A small network was shown many inputs. Here are its activations along a few directions, one row for each input.
Each table varies a few parts of the input and shows all the possible inputs, shuffled.
A made-up example of a description, with smaller parts first: one of 3 separate values, together with either a single point or one of 11 places along a line or (one of 6 places along a line, together with one of 8 places around a ring).
Shared parts are said once, and a part with two or three values counts as separate values.

Table:
row 1: [  2  -1  17  21  20 -11  25   5   3  22   9 -29 -18  -7   9   2   1  -9]
row 2: [ 19  17  36   1  14  -1  -2 -31 -51  10  11 -29 -11   6  -3   8   1  53]
row 3: [  7   1  19  21  12 -16  24  17  20  14   0 -27 -18 -25  25  -3   0 -25]
row 4: [ 30  -1 -35 -12   4 -18  23 -11 -22   0 -15  39  13  25 -28 -19  13  -5]
row 5: [  1   4  14  21  17 -11  25  24  35  11   4 -20 -20 -30  52  -5  12 -43]
row 6: [ 25 -12  -7  -8  14 -23  17  -4 -15  21  -1   5  -6  23  -9 -13   6  11]
row 7: [-37  32  19  21  11  -8 -15  20  44   1  33   2  19 -46   7  13 -45 -35]
row 8: [ 41   1 -27 -16   6  -4   6 -27 -47 -13 -13  36   0  30 -28 -13   7   5]
row 9: [-27 -58 -48 -37 -85  51 -18   5  11 -41 -67  14   5  20 -15  12  49  21]
row 10: [-29 -72 -16 -31 -75  47 -24   5  21 -21 -53 -22  -7  20   5  16  43  35]
row 11: [-46 -60   6  -5 -75  50 -18  -5  31 -15 -42 -53  -9  -6  18  34  33  44]
row 12: [ 24   4 -31   0   6  -4  25  32  20 -17 -19  48   1   3  20 -33  27 -61]
row 13: [ 26   0 -31  -6   8  -8  26   6  -9  -7 -15  36   4  25 -22 -24  17 -30]
row 14: [ 18  -5  -5   0  15 -12  18  33  29   4  -7  11 -18   0  40 -28  21 -49]
row 15: [ 41   7  13 -23  13  -5  -9 -25 -54   3   2   0  -9  34 -15  -7  11  45]
row 16: [-30  34  18  13  17   2 -37 -19 -15   3  42  -5  19 -18 -12  25 -56  19]
row 17: [-25  50  27   3  19  10 -47 -26 -27  -2  39  -8  28 -13 -18  21 -46  45]
row 18: [-41  34  16  20  15  -1 -12  27  61  -3  38  10  17 -50  33  12 -33 -52]
row 19: [-40  30  10  19  15 -12 -21  -5  12  18  41   0  30 -25 -14  20 -48   8]
row 20: [-93 -26  -4  -7 -71  53 -59   2  56 -38  -4 -32  26 -31  -4  42 -10  40]
row 21: [ 25  -8   0  -1  11 -19  18  24  15   6 -10   4 -16   4  13 -24   9 -32]
row 22: [ 31   2 -27  -3   1 -12  25  21   7 -15 -23  40   3   8  -6 -30  15 -45]
row 23: [  6  -2  14  16  15 -19  24  -9 -12  30   9 -24  -9  -6   3   6  -4  18]
row 24: [ 35  -9   3 -12  16 -11   0 -19 -41   6   1   2 -18  29  -9  -6   0  21]
row 25: [-43  31  15  22  18  -3 -17   8  27   9  42  -1  20 -27  -9  17 -43 -19]
row 26: [ 21 -11  -3  -3  19 -14  19  11  -1  13  -1   1 -15  22  -3 -18  11 -16]
row 27: [ 15   1  24  12  16  -7   8 -24 -38  15  11 -28 -20   1   3  11  -9  28]
row 28: [ 48  17 -18 -28   4   3  -3 -33 -59 -15 -12  33   8  34 -34 -15  17  29]
- What is each input in this table made of? => one of 4 places along a line, together with either a single point or one of 6 places along a line
- Changing only the place on the line of 4 turns row 20 into row 11. The same change can be made to row 25. Which row results? => row 1
- Change only the place on the line of 6 in row 1. List by row number the other rows that result. => row 2, row 3, row 5, row 23, row 27

Table:
row 29: [-92 -47   5 -13 -89  70 -67 -18  27 -33 -20 -50  15 -18 -10  61  -6  71]
row 30: [-14  26  30  37  33 -23  19  28  41  21  31 -21  -8 -44  35   0 -25 -48]
row 31: [ 33   7 -12  -3   6 -10  20 -33 -54   4  -9  11   4  21 -35  -3   8  29]
row 32: [ -9  33   8   4  31 -19 -19 -12 -13  16  41  14  22  -1 -25   5 -45  10]
row 33: [-20  42  46  30  40 -16 -10 -15  -8  28  54 -33   3 -33  11  23 -47  17]
row 34: [ -6  16 -10  12  27 -23  11  29  35   9  21  26   9 -10   1 -16 -21 -56]
row 35: [ 29  14  -9  -5  12  -2  12  19   8 -17  -9  30  -7  -1  23 -24  17 -46]
row 36: [ 51 -17   0 -25  10  -9   8 -25 -60  11 -16  -2 -19  52 -23 -16  23  44]
row 37: [ 55 -37 -23 -19   5 -16  34  13 -11   7 -34  16 -30  41  11 -35  44 -21]
row 38: [-88 -58 -14 -12 -94  61 -37  27  82 -32 -40 -32  14 -27  23  33  29  16]
row 39: [ 35 -11 -32   4   2 -14  47   8  -7   0 -29  28  -8  12  -4 -23  29 -37]
row 40: [ 25  33   9 -11  17   3 -17 -21 -41 -12  10  14   5   8  -6  -5  -5  21]
- What is each input in this table made of? => one of 2 separate values, together with either a single point or one of 5 places along a line
- Changing only the choice among 2 separate values turns row 39 into row 31. The same change can be made to row 30. Which row results? => row 33
- Change only the choice among 2 separate values in row 38. List by row number the other rows that result. => row 29

Table:
row 41: [ -3  29  38  26  50 -25   3  15  20  32  45 -18 -12 -29  45   3 -30 -30]
row 42: [ 83  42 -18 -14  49 -28  17 -29 -84  -1   2  58   3  38 -28 -36   0   0]
row 43: [-64 -28  -8 -31 -67  59 -70 -20   8 -37  -9 -10  23   5 -26  42  -6  59]
row 44: [-94  11  12  11 -29  27 -65  21  73 -22  31 -14  31 -57  13  37 -56 -11]
row 45: [ 92   3 -47 -22  24 -34  52   3 -38  -9 -34  75  -8  42 -14 -53  36 -52]
row 46: [ 67 -26 -23 -21   9 -25  39  18 -12   2 -36  26 -24  45 -11 -47  43 -29]
row 47: [-26  -9   9 -23 -47  43 -37 -22  -8 -25 -19 -23  10  -1  -2  23  23  63]
row 48: [ 59  13   9 -16  32 -21   6 -14 -57   8   0   8 -12  41 -25 -27   5  22]
row 49: [ 23  54  29  22  75 -41  17  23   8  27  49   9  -4 -11   9 -26 -33 -51]
row 50: [-26 -11  14  27 -11   2  12 -10   5  12   3 -36  -4 -21  -6  25 -14  10]
row 51: [ 29  15   6  12  46 -44  33   1 -21  36  21   2  -3  16 -29 -19 -15  -8]
row 52: [ 37 -50 -19 -17 -11  -4  28   8  -1   7 -36  -1 -33  30  27 -21  48  -7]
row 53: [  1  -9  14  16  23 -26  20  -9  -8  40  19 -25 -11   0   8   8 -12  13]
row 54: [  1 -13  15  -5 -22  27 -14 -26 -32 -17 -15 -29 -16   4  -4  19   9  40]
row 55: [ 52  45 -22  13  63 -52  45 -14 -47  25  25  52  10  14 -32 -26 -19 -30]
row 56: [-62 -64 -43 -28 -86  58 -35  19  46 -40 -50   8  14  14  -8  17  31  11]
row 57: [-89 -26 -11   3 -55  32 -45  -5  47 -10   6 -19  34 -22 -25  46 -33  31]
row 58: [ 46  82   1  25  92 -49  29   5 -17  14  56  59  12 -10   6 -34 -35 -72]
row 59: [-57  30  32  19 -10  15 -29  23  56  -9  25 -24  19 -61  35  23 -24  -7]
row 60: [-21 -46 -28 -22 -68  42  -3  16  32 -28 -57  -8   2   7  16   1  61  12]
row 61: [  7 -50 -21  -7 -42  26  20   9  10 -22 -53 -13 -25  10  12  -2  48 -10]
row 62: [ 29 -11  15 -14  10  -3  -6 -25 -44  11   0 -18 -22  25  11   1   9  44]
row 63: [-53  -8   8  10 -36  18 -11  -4  30   2  -2 -31  22 -27  -2  29  -2  34]
row 64: [-31  28  38  36  14   2  -6  16  32   3  30 -29  -7 -52  31  19 -34 -32]
- What is each input in this table made of? => one of 4 places along a line, together with one of 6 places along a line
- Changing only the place on the line of 6 turns row 52 into row 61. The same change can be made to row 62. Which row results? => row 54
- Start at row 60 and move only the place on the line of 4, one step at a time. The first step leads to row 47. Which rows follow, in order? => row 63, row 59
